Each row below is a small network's average activation on inputs in which a field has the value named, seen along a few directions.
Values that are neighbours, or in one group, have similar rows; names and order tell nothing.
(in the rows, 128 means zero)

Other fields vary at random and push rows far along two fixed directions, the same in every table; ignore that.
These rows show it; all are for the same value of a field, averaged over different records:
[163 107 122 130 133 148 118 109 141 122  87]
[135 128 139 149 107  91 145 124 116 138 180]
[ 98 121 125 161 126  78 135 134 100 147 201]
[134 116 136 148 107  90 140 126 118 142 182]
[142 106 110 133 156 157 106 108 134 120  75]
[171 119 146 137  99 112 140 116 144 128 138]
[113 106  94 138 171 154 106 114 117 125  73]
[207 110 167 124  74 110 154 107 161 120 137]

J, 8 values:
j1: [163 172 113 126  79 117 133 161 138 107 100]
j8: [117 160 186  76 110 141 134 163 129 148 130]
j2: [ 58 115  80 163 187 122  95 129  84 144 139]
j5: [128 158 157  72 171 137 127 127 132 120 143]
j7: [148 108 119 117 115 166 124 147 162 106  36]
j6: [ 64 112 108 119 175 150 132 114 114 124 155]
j4: [ 77 115 137 107 116 160 130 144 148 121 116]
j3: [129 194 109 149 123 116 128 123 111 137 157]
J is arranged as a 2 by 4 grid.
Q: List every value one step from j4, in the order listed.
A: j8, j7, j6
Q: What is the length, in steps, of the shortest route from j1 to j2?
A: 2

M, 8 values:
m6: [193 138 133 144  80 111 152 111 148 117 134]
m8: [ 35 146  98 119 201 140  98 135  89 137 149]
m2: [173 121 139  96 110 189 116 117 171 109  29]
m7: [136 120 112 133 132 139 116 131 137 110  83]
m4: [ 96 106 111 114 174 168 113 122 135 128  80]
m3: [196 123 174 147  73  81 160 110 138 136 189]
m5: [101 110 129 149 118  87 144 138 103 143 203]
m1: [ 94 160 127 121 135 110 125 160 104 144 157]
M is arranged as a 2 by 4 grid.
Q: List every value one step from m6, in the order listed.
A: m7, m3
Q: List every value one step from m8, in the order listed.
A: m4, m1
